These are the activations of a small neural network, seen along a few directions. Each row is one input.
In each table, some parts of the input vary, and every possible input appears once, in random order.
Descriptions start from the smaller parts, as in this example, which fits no table here: one of 4 places along a line, together with either a single point or one of 9 places along a line or (one of 3 separate values, together with one of 5 places around a ring).
Shared parts are said once, and a part with two or three values counts as separate values.

Table:
x1: 13	0	1	8	-12	1	5	14	2	12	4	4	-2	0	1
x2: 4	-2	3	-10	-5	5	-4	2	-7	3	6	2	6	-3	0
x3: 3	0	7	-12	-4	1	0	1	-12	2	4	-1	5	0	0
x4: 8	-3	-2	4	-10	4	-1	8	1	12	4	6	0	-3	0
x5: -47	1	-6	-13	36	-19	-5	-33	12	-40	-14	-12	1	-10	-6
x6: -26	-1	-18	26	38	-11	0	-22	31	-17	-19	-4	-17	9	-8
x7: 5	-4	2	-7	-10	6	-7	3	-3	5	5	8	1	-4	2
x8: 3	2	7	-12	-2	1	4	3	-15	0	3	-2	8	2	3
x9: 17	3	1	9	-11	2	6	12	-3	9	2	-2	-2	4	5
x10: 6	-3	3	1	-11	7	-6	3	0	9	5	9	1	-7	0
x11: 15	6	2	6	-9	4	9	9	-6	4	-1	-6	1	11	3
Q: What do these inputs look like to the network?
A: either one of 2 separate values or one of 9 places along a line
Q: List by row number the other inputs of the same sort as x5.
A: x6

Table:
x12: -23	-4	10	-18	10	-13	-6	-10	9	-8	3	12	-4	-19	-4
x13: 52	11	19	6	-37	6	20	38	-35	48	14	-2	-2	18	6
x14: -4	1	-12	28	9	10	3	-10	22	-5	-18	3	-14	18	-10
x15: -20	-4	0	-19	3	2	-19	-25	-7	-23	0	3	2	-5	6
x16: -12	-14	-6	7	19	-7	-10	-11	4	3	0	12	-12	1	-2
x17: 52	9	34	-8	-35	10	21	35	-43	28	17	-2	11	10	13
x18: -18	-1	5	-10	21	-3	6	-15	-4	-9	-8	1	6	13	-13
x19: -24	0	8	-8	4	-17	0	-5	2	-7	3	6	11	-32	-7
x20: -18	-6	2	-10	17	-7	-11	-17	-5	-10	1	13	-1	-2	-2
x21: -21	1	2	-18	6	5	-3	-22	-7	-21	-10	-10	8	10	-5
x22: -2	-5	-14	27	6	4	-15	-13	22	-6	-9	15	-21	2	1
x23: -18	-14	1	1	12	-13	-7	-3	18	7	1	10	-15	-15	-4
x24: -13	-9	-6	8	23	-1	7	-9	4	4	-11	0	-5	15	-12
x25: -3	9	-2	-13	9	-23	20	5	-5	-16	-6	-16	10	3	-2
x26: 11	8	-20	27	-3	-11	19	8	22	-11	-13	-14	-10	10	3
x27: -25	-3	7	-27	-5	-4	-15	-18	6	-21	2	1	-2	-21	4
x28: -11	11	5	-6	18	-13	12	7	-4	-15	0	-13	8	10	-5
x29: -7	-3	-7	21	-2	-2	-14	-4	37	-3	-8	13	-24	-12	-2
x30: 28	-13	7	-34	-47	32	-22	22	-24	20	25	19	19	-19	7
x31: 32	-14	-5	-11	-36	19	-11	33	-13	51	26	29	7	-9	-4
x32: -9	0	-10	32	-7	-6	-7	1	30	-1	-7	6	-8	-26	-3
x33: -7	-9	-6	7	30	0	-8	-18	7	6	0	-3	-6	7	-9
x34: -5	12	-5	-21	-5	-14	9	-3	-9	-29	-9	-27	12	1	5
x35: -12	8	2	-6	25	-5	8	-8	-10	-9	-8	-4	7	9	5
x36: 32	-17	9	-27	-33	24	-8	29	-19	32	31	30	18	-17	2
x37: 60	12	16	28	-51	16	18	34	-13	40	10	0	-2	21	15
x38: 2	-1	-13	6	12	-21	23	10	3	-1	-6	-17	-2	6	-2
x39: 3	1	-13	26	17	11	-14	-19	25	-3	-9	-1	-15	9	-6
x40: -6	1	-6	11	20	-12	15	12	4	-1	-1	-15	-4	12	-4
x41: -27	3	4	-17	-11	-8	-10	-14	-3	-20	2	-4	12	-34	0
x42: -14	9	0	-15	11	4	-1	-15	-13	-22	-10	-14	9	6	13
x43: -19	-10	-3	11	7	-17	0	1	10	8	2	4	0	-28	-7
x44: 3	10	-13	32	6	0	12	9	23	-11	-7	-12	-13	15	1
x45: -12	0	3	-11	28	-1	-8	-24	0	-6	1	-1	5	5	-10
x46: -15	1	1	-19	14	7	-16	-31	-3	-19	0	-11	7	2	-2
x47: -14	12	2	-15	3	-4	4	-1	-8	-28	-3	-24	9	6	2
x48: 39	-12	-7	11	-50	29	-15	30	10	45	20	32	8	-6	5
x49: 50	13	33	-15	-48	19	6	30	-48	14	10	-11	11	8	16
x50: 2	9	-15	30	14	8	6	-5	16	-5	-16	-1	-13	14	10
x51: -7	0	-8	10	27	-3	10	-2	-2	5	-9	-5	-4	11	5
Q: Changing only one part turns x49 into x17. The same change can be made to x30. Which row results?
A: x36
Q: Changing only one part turns x18 into x24. The same change can be made to x19. Which row results?
A: x43
Q: What do these inputs look like to the network?
A: one of 4 places along a line, together with either one of 2 separate values or one of 8 places along a line
Q: Change only the place on the line of 4 in x27. List by row number the other rows that result.
A: x12, x23, x29
Q: Change only the choice among 2 separate values in x31. List by row number the other rows that result.
A: x13

Table:
x52: 43	1	-14	57	-19	11	15	29	22	39	-4	9	-21	21	1
x53: 22	5	13	-7	-25	4	9	22	-18	13	10	-1	11	-4	6
x54: -29	1	-5	-2	16	-17	-3	-17	13	-25	-9	-7	-3	-15	-2
x55: -30	-3	-9	-5	16	-9	-9	-19	18	-23	-8	0	-3	-12	-5
x56: 20	1	10	-7	-31	4	1	19	-13	13	12	3	6	-13	8
x57: 26	4	15	-13	-21	9	7	15	-25	15	10	-2	8	10	4
x58: -24	4	1	-8	27	-11	3	-21	0	-24	-11	-15	0	9	-5
x59: 21	-3	7	-9	-32	10	-4	19	-8	15	13	10	6	-10	4
x60: -31	-10	-6	-6	29	-3	-16	-28	15	-12	-5	11	-5	-7	-8
x61: -3	3	-26	61	30	-9	10	-4	46	-1	-22	-4	-32	21	-4
x62: 19	-10	8	-10	-22	17	-12	13	-14	26	16	20	4	-5	2
x63: 29	3	11	-11	-18	18	2	12	-27	16	9	1	9	14	7
x64: -28	6	-2	-2	20	-16	5	-14	7	-26	-11	-12	2	-6	-4
x65: -29	-7	-9	-3	23	-6	-14	-23	17	-15	-4	4	-1	-12	-9
x66: 24	4	10	-13	-20	2	10	21	-22	13	11	-3	10	4	7
x67: -25	4	-5	-8	26	-16	7	-14	1	-25	-11	-16	1	2	-2
x68: -23	3	-4	-6	30	-2	-2	-25	-1	-23	-12	-11	1	13	-2
x69: 20	-6	5	-9	-27	15	-9	16	-10	24	15	13	7	-10	2
Q: Changing only one part turns x58 into x57. The same change can be made to x67. Which row results?
A: x66
Q: What do these inputs look like to the network?
A: one of 2 separate values, together with either a single point or one of 8 places along a line

Table:
x70: 27	-11	-18	30	-24	22	-15	16	31	29	8	21	-7	-3	-10
x71: -34	-11	-21	14	54	-9	-13	-29	25	-15	-11	8	-23	19	-5
x72: 9	9	-8	13	22	9	5	-9	-7	-17	-18	-16	-15	40	10
x73: -40	5	-15	38	29	-40	12	-8	47	-23	-24	0	-17	-25	-6
x74: 17	-16	14	1	-19	29	-28	-11	-4	31	13	37	-4	-3	-5
x75: 33	11	6	32	-30	-21	33	45	-6	23	4	-18	-9	-6	10
x76: 1	23	-2	38	-9	-26	29	10	15	-26	-21	-28	-12	0	12
x77: -10	16	4	-24	10	4	0	-17	-27	-25	-4	-23	23	5	10
x78: 4	-19	1	-18	-30	27	-29	1	-13	22	17	31	16	-27	7
x79: -52	-9	-3	-42	20	-32	-13	-28	9	-42	-1	-6	6	-38	-14
x80: 31	-17	-11	16	-10	28	-22	4	14	29	13	33	-17	8	5
x81: -5	-13	10	-39	-52	9	-28	15	-4	5	21	27	10	-46	3
x82: 13	4	30	-48	-36	-9	14	34	-38	-2	24	-7	26	-18	7
x83: 40	-4	1	1	-1	12	17	21	-21	35	3	1	-8	36	9
x84: -2	15	18	-5	17	12	0	-25	-19	-16	-10	-18	-1	30	1
x85: -42	-12	5	-3	51	-3	-18	-43	12	-12	-10	1	-11	4	-17
x86: 37	5	-7	17	-16	2	23	33	-6	31	4	-10	6	28	-4
x87: 29	5	26	-13	-6	12	11	9	-40	31	11	6	8	27	-5
x88: -39	-4	-28	24	42	-10	7	-21	44	-17	-18	1	-11	6	-17
x89: 4	16	-14	24	7	3	21	0	11	-20	-21	-25	-2	30	-4
x90: -14	16	15	-46	-14	-17	5	-9	-16	-42	-1	-29	19	-12	10
x91: -50	-12	-12	-22	44	-12	-17	-37	2	-25	-2	-1	11	-19	-9
x92: 22	4	19	-30	-12	10	10	23	-47	18	17	-1	30	0	7
x93: 19	1	-8	42	-37	-3	-5	28	36	27	8	14	-19	-36	7
Q: What do these inputs look like to the network?
A: one of 4 places along a line, together with one of 6 places along a line
Q: Changing only the place on the line of 6 turns x70 into x93. The same change can be made to x86. Which row results?
A: x75
Q: Change only the place on the line of 4 in x77. List by row number the other rows that result.
A: x78, x91, x92
